A small network was shown many inputs. Here are its activations along a few directions, one row for each input.
Each table varies a few parts of the input and shows all the possible inputs, shuffled.
Descriptions start from the smaller parts, as in this example, which fits no table here: one of 3 separate values, together with either a single point or one of 11 places around a ring or (one of 4 places along a line, together with one of 8 places around a ring).
Shared parts are said once, and a part with two or three values counts as separate values.

Other details of the inputs shift rows strongly along two fixed directions, in all tables alike. That doesn't count.
To show where, the next rows are all for the same input, with only those details redrawn:
 .11 -.01 -.12  .06  .15  .04 -.07  .07  .12 -.16 -.06
-.61  .37  .12  .06 -.25 -.15 -.10  .45  .43  .14 -.04
-.03  .10  .58  .43  .13  .23 -.41 -.01 -.42  .16 -.19

A family of inputs:
R1:  .13 -.17 -.04  .03  .02 -.24  .08 -.09  .05 -.04  .03
R2:  .01 -.06 -.14 -.07  .13  .06  .06 -.11  .03 -.02  .07
R3:  .06 -.05 -.11 -.07  .04  .09  .15 -.09  .01 -.02  .07
R4: -.59  .21  .18  .05 -.40 -.37  .00  .25  .39  .21  .10
R5:  .10 -.02 -.21 -.06 -.05  .04  .05 -.13 -.02  .03  .03
R6:  .02 -.01  .70  .11 -.05  .13 -.29 -.04 -.58  .16 -.07
R7:  .11 -.01 -.12  .06  .15  .04 -.07  .07  .12 -.16 -.06
R8:  .14 -.16  .03 -.16 -.01  .06  .04  .06  .05 -.13  .12
R9:  .11 -.03 -.12 -.07  .01  .11  .13 -.09  .03  .02  .04
R10:  .05 -.03 -.16 -.07 -.01  .04  .12 -.10 -.07 -.04  .11
R11:  .11 -.18  .00  .04  .04 -.11  .06 -.12  .15 -.07  .04
R12:  .10  .00 -.17 -.07 -.05  .05  .10 -.10 -.05 -.01  .08
R13: -.59  .32  .09  .08 -.33 -.25 -.03  .49  .32  .16 -.09
R14: -.07  .11  .59  .28  .10  .26 -.25 -.18 -.55  .31 -.01
R15:  .11 -.05 -.15 -.06  .00  .09  .09 -.12  .05  .06  .00
R16:  .10 -.04 -.16  .09  .03  .01 -.05  .06  .05 -.19 -.08
R17:  .11  .02 -.12 -.16 -.03 -.01  .14 -.11 -.07 -.01 -.02
R18:  .10  .03 -.13 -.09  .08  .09  .07 -.10  .03  .01  .09
R19:  .00 -.04  .69  .33  .01 -.05 -.27 -.23 -.49  .23 -.15
R20:  .06 -.01 -.11 -.16  .01 -.03  .15 -.11 -.09 -.04  .01
R21: -.11  .00  .58  .32  .05  .27 -.22 -.19 -.53  .31 -.11
R22:  .10  .01 -.16 -.08  .07  .07  .03 -.12  .06  .06  .05
R23:  .03 -.11 -.17 -.07  .03 -.04  .14 -.07 -.09  .01  .02
R24:  .12 -.04 -.20 -.08 -.02 -.03  .11 -.09 -.06  .08  .00
R25:  .15 -.15 -.01 -.18 -.03 -.06  .06  .09 -.06 -.11  .12
R26:  .07 -.05 -.15 -.09  .02 -.03  .17 -.06 -.10  .01  .07
R27:  .01 -.09 -.18 -.05  .00  .02  .09 -.12 -.06 -.04  .06
R28:  .11 -.07 -.11  .08  .08  .07 -.01  .07  .12 -.16 -.11
R29:  .11 -.13 -.01  .02  .11 -.14  .00 -.13  .16 -.07  .09
R30:  .11 -.02 -.12  .00  .06 -.06 -.01  .05  .02 -.19 -.17
R31:  .12 -.02 -.16 -.09 -.01 -.01  .15 -.06 -.08  .04  .04
R32:  .13 -.14 -.02 -.16 -.06  .01  .00  .04 -.03 -.15  .15
R33: -.56  .27  .25 -.18 -.34 -.15 -.05  .43  .36  .17  .19
R34: -.59  .37  .07 -.15 -.43 -.23  .06  .25  .27  .33 -.04
R35:  .02 -.07 -.13 -.14  .02 -.04  .12 -.13 -.08 -.05 -.04
- Describe the family of inputs behind these rows. => one of 5 places along a line, together with either one of 3 separate values or one of 4 places along a line
- Changing only the place on the line of 5 turns R16 into R13. The same change can be made to R5. Which row results? => R24
- List by row number the other rows that have the place on the line of 5 in common with R8. => R3, R9, R11, R15, R21, R28

A family of inputs:
R36: -.02  .01 -.05  .03  .04 -.01  .00  .02  .10 -.06  .00
R37:  .00  .02 -.07 -.07 -.04 -.03  .06 -.03  .02  .02  .01
R38:  .03 -.06  .03 -.01  .00 -.11 -.02  .05  .10 -.09  .00
R39:  .04 -.08  .01 -.08 -.04 -.12  .06 -.04  .03 -.03  .05
R40:  .00  .00 -.08  .02 -.01 -.03  .00  .06  .05 -.07 -.05
R41:  .45 -.23  .13  .15  .28  .23 -.08 -.39 -.49 -.04 -.04
R42:  .00  .01 -.04 -.04  .03  .01 -.02  .09  .06 -.07  .01
R43: -.66  .38  .51  .14 -.35 -.07 -.15  .23 -.02  .47 -.02
R44:  .02 -.01 -.03 -.02  .00  .03 -.02  .07  .10 -.06  .03
R45:  .47 -.22  .13  .13  .27  .22 -.09 -.37 -.50 -.02 -.08
R46: -.01 -.02 -.07  .05  .02 -.03 -.01  .04  .09 -.04  .01
R47: -.19  .12  .71  .37 -.06  .16 -.29 -.11 -.54  .39 -.08
R48: -.02 -.01 -.08 -.05 -.06 -.05  .08 -.01 -.01  .00  .00
R49:  .01  .03 -.07  .01  .02 -.02 -.02  .04  .08 -.05 -.04
R50: -.03 -.01 -.06 -.06 -.01 -.02  .06 -.05  .04  .03  .04
R51: -.01  .00 -.05 -.03  .01  .02  .00  .10  .05 -.08 -.01
R52: -.02 -.01 -.05 -.10 -.04  .01  .08  .03 -.02 -.01  .04
R53:  .01  .02 -.07  .01  .03 -.01 -.01  .04  .09 -.04 -.04
R54:  .02  .03 -.07  .01  .02 -.03  .00  .06  .07 -.05 -.05
R55:  .01  .02 -.07 -.06 -.04 -.04  .07 -.01  .01  .02  .00
R56: -.02  .00 -.06  .02  .05  .00 -.01  .02  .10 -.04 -.01
R57: -.01  .00 -.08 -.06 -.06 -.04  .06 -.02 -.01  .00  .00
R58: -.02  .00 -.06 -.06 -.01 -.01  .07 -.04  .05  .03  .02
R59:  .00  .01 -.07  .01  .00 -.03 -.01  .05  .06 -.07 -.05
R60: -.01  .01 -.04 -.10 -.03  .01  .05 -.01  .02  .00  .07
R61: -.01  .00 -.05 -.11 -.03  .00  .06  .02 -.01  .00  .06
R62: -.01  .00 -.05  .04  .03 -.02  .01  .03  .10 -.05  .01
R63:  .00  .02 -.06  .01  .04  .00 -.02  .04  .10 -.03 -.02
R64:  .01 -.02 -.03 -.09 -.06  .02  .05  .00  .04  .02  .08
R65:  .00  .02 -.04 -.03  .02  .02 -.03  .06  .09 -.07  .02
R66: -.02 -.03 -.07 -.03 -.03 -.04  .07 -.03  .02  .03  .06
R67: -.01  .01 -.05  .01  .04  .00 -.01  .03  .11 -.04 -.03
- Describe the family of inputs behind these rows. => one of 2 separate values, together with either a single point or one of 4 places along a line or one of 11 places along a line
- Changing only the choice among 2 separate values turns R41 into R36. The same change can be made to R43. Which row results? => R63
- Change only the choice among 2 separate values in R54. List by row number the other rows that result. => R55
